A small network was shown many inputs. Here are its activations along a few directions, one row for each input.
In each table, some parts of the input vary, and every possible input appears once, in random order.
A made-up example of a description, with smaller parts first: one of 4 places along a line, together with either a single point or one of 11 places around a ring or (one of 2 separate values, together with one of 8 places around a ring).
Shared parts are said once, and a part with two or three values counts as separate values.

Rows:
x1: [  1   6 -30   2   4  -9  32  13  42 -21  -2 -37  13]
x2: [-15  16 -20   1 -12  -2  -5 -15   9  -3   9   5  -1]
x3: [-11   8 -18  -2  -8   5   9 -15   6  12   0   5  -2]
x4: [ 10 -15  22  -4   6  -1  -6  13 -12  -3  -4   4   3]
x5: [ 11   1  16   6   7  -1 -18   5 -11  -8   8   0  -7]
x6: [ 10  -7  18   2   6  -1 -16   8 -12  -7   4   2  -2]
x7: [ 14  -6  22   3   9   5   1   7 -14   8  -3  -5  -5]
x8: [-17  -1 -10  -8  -8   1  12  -7   7  14 -10  11  10]
x9: [-19  11 -18  -2 -12  -3  -8 -12   9  -3   6  10   3]
x10: [ -9  14 -21   1 -10   5   7 -17   8   8   3   2  -6]
x11: [ 11 -15  24  -3   9   1  -2  11 -14   3  -6   0   3]
x12: [-15   2 -11  -4  -9   3  12  -9   8  14  -5   8   5]
x13: [-19  -7  -8 -10  -8  -1  10  -4   7   9  -9  13  14]
x14: [ 19   6  11  10   8   3  -9   1 -14  -2   7  -8 -16]
x15: [-21  -4 -12  -8 -11  -5   0  -4   8  -3  -5  17  13]
x16: [  8 -13  21  -2   6  -2 -12  11 -13  -7  -1   5   3]
x17: [-20   4 -15  -5 -12  -3  -5  -7   8  -3   1  13   7]
x18: [-11  14 -23   2 -12   1   1 -17   7   3   5   3  -5]
x19: [ 27  -8   4  10  23 -10  17  28  20 -24  -2 -46  -4]
x20: [ 16   5  13   9   8  -1 -16   2 -11  -7  10  -5 -12]
x21: [-20  -7 -12 -11 -11  -3   5  -3   8   3  -7  17  14]
x22: [ 18   0  14   5  10   7  -2   2 -15   7   3  -6 -12]
x23: [ 21   4  11  10   8   7  -5  -1 -14   5   6  -8 -16]
x24: [ 12  -9  22  -1   9   4   0   9 -14   8  -7  -1   0]
What is each input in this table made of? -> one of 2 separate values, together with either a single point or one of 11 places around a ring
Changing only the choice among 2 separate values turns x11 into x13. The same change can be made to x20. Which row results? -> x2
Change only the choice among 2 separate values in x9. List by row number the other rows that result. -> x5

Rows:
x25: [-25   1 -15  -8 -14  -1   1 -13   8   7  -3  19  11]
x26: [ -8  12 -44   3   0 -13  34   7  50 -20  -3 -38  12]
x27: [-21   5 -15  -8 -14   4   7 -13   5  11  -4  15   9]
x28: [ 15 -11  27   2  11   0 -12  10 -16   0   0   0  -3]
x29: [-19   5 -18  -7 -14   2   6 -16   5  12  -4  16   3]
x30: [ 17  -5  25   6  12   4 -13   6 -19   2   3  -3 -12]
x31: [-23   7 -18  -5 -14   2   0 -14   4   9   0  14   2]
x32: [ 20   1  22   8   9   3 -18   3 -20  -1   8   1 -13]
x33: [ 19  -7  27   4  12   5  -5   9 -18   5  -1  -3  -5]
x34: [ 15 -11  27   1  10  -1 -13  14 -17  -6  -1   1  -3]
x35: [ 21  -8  23   5  11   4  -6   6 -19   5   0  -2 -10]
x36: [ 33  -3  -5  12  23  -8  24  29  26 -30   2 -57  -3]
x37: [-25   2 -16 -10 -15  -2   0 -10   6   1  -3  20  12]
x38: [-20  12 -20  -2 -17   0  -5 -18   4   4   5  17   1]
Changing only one part turns x31 into x30. The same change can be made to x27. Which row results? -> x33
What is each input in this table made of? -> one of 2 separate values, together with either a single point or one of 6 places along a line

Rows:
x39: [-23  12 -30   4 -13  -1  -2 -24   3  12   5   2   0]
x40: [-31  -2 -17   0  -5   1   9 -17  21  22  -6   3  -6]
x41: [ -9  22 -37   4 -14   2 -10 -32  10   8  15  13  -4]
x42: [ -5  20 -39   0 -22   6  -2 -28   5  -1  11  20  -8]
x43: [ 19  14  -2  11   8 -20 -14  14  15 -40  21 -36 -15]
x44: [ 40   4  53   9  20   8 -14   5 -44  15  12 -13 -25]
x45: [-17  12 -32  -6 -24   2   5 -18  -3   4   3   6  -4]
x46: [ 36 -16   9  -3  29   3  39  32  11   2  -8 -48   9]
x47: [ 51 -23  48   8  18   7  -9   5 -42  15  -5  -4 -11]
x48: [ 23   6  49  10  24  11 -38  15 -36  -5  15   3 -20]
x49: [-28  -4 -19  -7 -12   6  17 -14  15  13  -9  10 -10]
x50: [-28   8 -15   1 -10  -3  16  -3  16  12  -7  19   9]
x51: [ 19 -25  -3  -3  15 -21   2  31  16 -39  -2 -28   5]
x52: [ 33 -36  43  -4  17   4 -20  26 -40   6 -11   8  -9]
x53: [-28  -7 -12 -14 -19   2  10  -5  14  -7  -3  20  32]
x54: [ 18 -21  51   7  14  -1 -40  23 -32 -13   4  12  -7]
x55: [ 35  20   6  26  21  10  14  14  14 -12   5 -51 -16]
x56: [-22   9 -14 -20 -15  -5  10  -5  11  -2 -15  15  18]
x57: [-32  -5  -9 -10 -10  -2   2  -9  19   2   0  13  36]
x58: [-24   6 -18  -6 -17   3  24  -1  10   2  -9  25   5]
x59: [-27   8 -11  -7  -6 -10   3  -8  18   7 -15  11  21]
What is each input in this table made of? -> either one of 4 separate values or one of 5 places around a ring or (one of 2 separate values, together with one of 6 places along a line)
Which of the alternatives is x48? -> one of 5 places around a ring
Change only the choice among 2 separate values in x41. List by row number the other rows that result. -> x42

Rows:
x60: [-26  -6 -26  -7  -1  -5  24   8  27  -2 -13  -3  16]
x61: [  1  13 -32  -4  -3  -1  17   2  27 -12   4 -24   9]
x62: [  4  15 -29  10  -6   0  18 -12  19 -12   8 -18  -6]
x63: [ 42 -40  61  -3  24  10 -15  29 -47   4  -7  -3  -4]
x64: [ 46   4  53  15  29  18  -2  13 -37  17   2 -13 -29]
x65: [-22   9  -7 -15 -18  -4 -12 -20 -12   8  -3  36   2]
x66: [-30  -3 -11 -10 -19  -4   5  -6   2   9  -6  26  28]
x67: [ -2  16 -24   8  -3   0   4 -18  11   5  13  -2 -11]
x68: [-12  17 -19   5 -10   6  -6 -24  -6  10   6   7 -21]
x69: [-33  -9 -12 -15  -9  -4  14  -5  24   5  -9   1  21]
x70: [-29  -4  -6 -13 -16   5 -11 -15   0  11  -8  40  20]
x71: [-11   4 -23  -2  -8  -9  28   9  37 -12  -5 -13  10]
x72: [ 53 -30  41  13  37 -10   0  36 -11  -8  -4 -36  -4]
x73: [ 35  -1  43  18  24  -9 -47  27 -23 -40  22 -17 -19]
x74: [-14  14 -10   0 -19   7 -19 -24 -10  18  -1  19 -12]
What is each input in this table made of? -> either one of 4 separate values or one of 11 places around a ring

Rows:
x75: [ -2   9   7   7   2   7 -14  -1 -13   3   8   4  -9]
x76: [ -5  -5   7   1   8  -7   7   8  13   1  -4 -16   4]
x77: [  7   9  -9   9   0   1   2  -1   4 -11   6 -15 -20]
x78: [  3  12  -6  11   5   4  -1   5   7  -8   7 -15  -6]
x79: [  3  -2  14  -4  -4   4   8   2 -11  11  -9  13   6]
x80: [  9   3   1   2  -5   7   3 -13 -18  14   3   6 -16]
x81: [  2 -18   8  -7  -7   6   6   1 -12   9  -8  13   8]
x82: [ -4 -11  15  -5   4  -2  -4  10  -6   5 -14  13   5]
x83: [ -3 -15   9  -7  -1   4  -8   5  -8  -6   0  13   4]
x84: [  6  -3  -8   4   8  -4   6  -2   8  -1  -1 -12 -14]
x85: [ -2   8   4   1   7   0   1   6  12  -8   5 -16   1]
x86: [  2   5   0  -1   4   3  14   0   7   6  -4 -18   7]
x87: [  5 -14  -9  -7   0   1  18   8   3   0  -9  -8  12]
x88: [  6  10   3   8  -1   1 -18  -8 -11   3  14   8  -6]
x89: [-7 -7 19 -3  6  0 -9  0 -3 11 -4  5  2]
x90: [  5   1  11  -3  -1  -4 -10   1  -9  -6   1  15   6]
x91: [ -1   6  10   0  -1  -2 -17  -6 -10   0   6   3   3]
x92: [ -2 -11  -6  -5   3  -3   6  14   6 -15  -2  -8   7]
x93: [ 14   5 -13   3   1   5  15  -9   3   4   2 -13 -14]
x94: [  5 -11  -7  -1  -4 -10   5   7   5 -17   2  -5  10]
x95: [ -1  -8   1  -4   8  -8   9  17  11  -3 -12  -7   8]
x96: [  9   7  -2   7  -7  -2 -17 -12 -16  -1  11   6 -19]
x97: [ 10   8  -6   7   4   7  14  -3   6   8   3 -12  -1]
x98: [  1   3   2  -2   6  -3   8  14  11 -14  -1  -7   4]
x99: [  5   9  -1   3   3  -5  -3  -1  11 -10   8 -14   5]
x100: [  2 -13   4  -5  -5  -4 -12   0 -13  -8   0  13   9]
x101: [-2 -3 12  5  6  2 -9 -3 -6 11  1  9 -4]
x102: [  8   4  -2  -1   2  -9   4   7   9 -16   1  -4   9]
x103: [  5   7   5   4  -1  10  -1  -7 -14  17   2   6  -3]
x104: [ -3   1  13  -4   1   2  -7   8 -10  -5  -4  11   3]
x105: [  6   1  -3  -4   3   0  20   9   5   1 -10  -8  10]
x106: [ 1  2 15 -5  1  8  0 -7 -8 16 -1  5  4]
x107: [-50  18 -53  -9 -29  -4  18 -26  34   4  -6  16  16]
x108: [-51  15 -38 -14 -34  -1   4 -31  18  16   0  36  12]
x109: [  1  -5   4   2   3   0  -8  -7 -13   7  -3   6 -15]
x110: [ -6   4  17  -2   4   5 -12  -1  -6   2   5   3  -1]
x111: [ -2 -23  -5  -7   5  -7   7  17  10  -4 -11  -7   9]
x112: [ -5 -26   9  -8   0   0  -7   9  -6   4 -13  13   7]
x113: [ 16  10 -15   8  -2  -3  -5  -7   6 -12  10 -12 -16]
x114: [  1   0  -2   9  10  -3   5   5   9   1  -2 -13  -1]
x115: [  4   6   1   3   1   5 -13  -7 -13   1  10   5 -22]
x116: [ 10  12  -7  15  -3  -3  -4  -1   7  -9  11 -12  -4]
Changing only one part turns x88 into x116. The same change can be made to x91. Which row results? -> x99
Changing only one part turns x113 into x96. The same change can be made to x95. Which row results? -> x82
What is each input in this table made of? -> one of 2 separate values, together with either a single point or (one of 4 places along a line, together with one of 5 places along a line)
Change only the place on the line of 4 in x91. List by row number the other rows that result. -> x89, x106, x110
Change only the choice among 2 separate values in x85. List by row number the other rows that result. -> x110
Change only the choice among 2 separate values in x100. List by row number the other rows that result. -> x94

Rows:
x117: [  5 -32  37 -13   9   8   7  15 -25  25 -23  19  16]
x118: [ 43 -14  17   7  30   0  36  37  13 -11 -11 -50   4]
x119: [ 11 -22  56   2  10   4 -43  10 -46  11   2  34  -9]
x120: [-34 -27   2 -20 -14 -13   0   4  10   4 -17  31  34]
x121: [-21  36 -54  13 -12  -5  17 -24  43  -2  12 -22 -12]
x122: [-44  -2 -26 -23 -28   4   2 -26   2  15  -8  37  15]
x123: [ 49  -1  35  17  32  -1 -16  28 -13 -27  13 -42 -15]
x124: [-50  27 -33  -9 -35   9  -5 -45   4  28   5  40   4]
x125: [ 43  23   7  21  14   6 -18  -7 -19 -10  21 -31 -38]
x126: [  2  -7 -21   0   8 -19  30  32  45 -35  -9 -33  24]
x127: [-12  10 -48  -1  -6  -6  29  -1  40 -18   0 -25   2]
x128: [  8  10  28   6  -9  16 -41 -23 -54  21  14  42 -27]
Changing only one part turns x122 into x127. The same change can be made to x119. Which row results? -> x123
What is each input in this table made of? -> one of 2 separate values, together with one of 6 places along a line
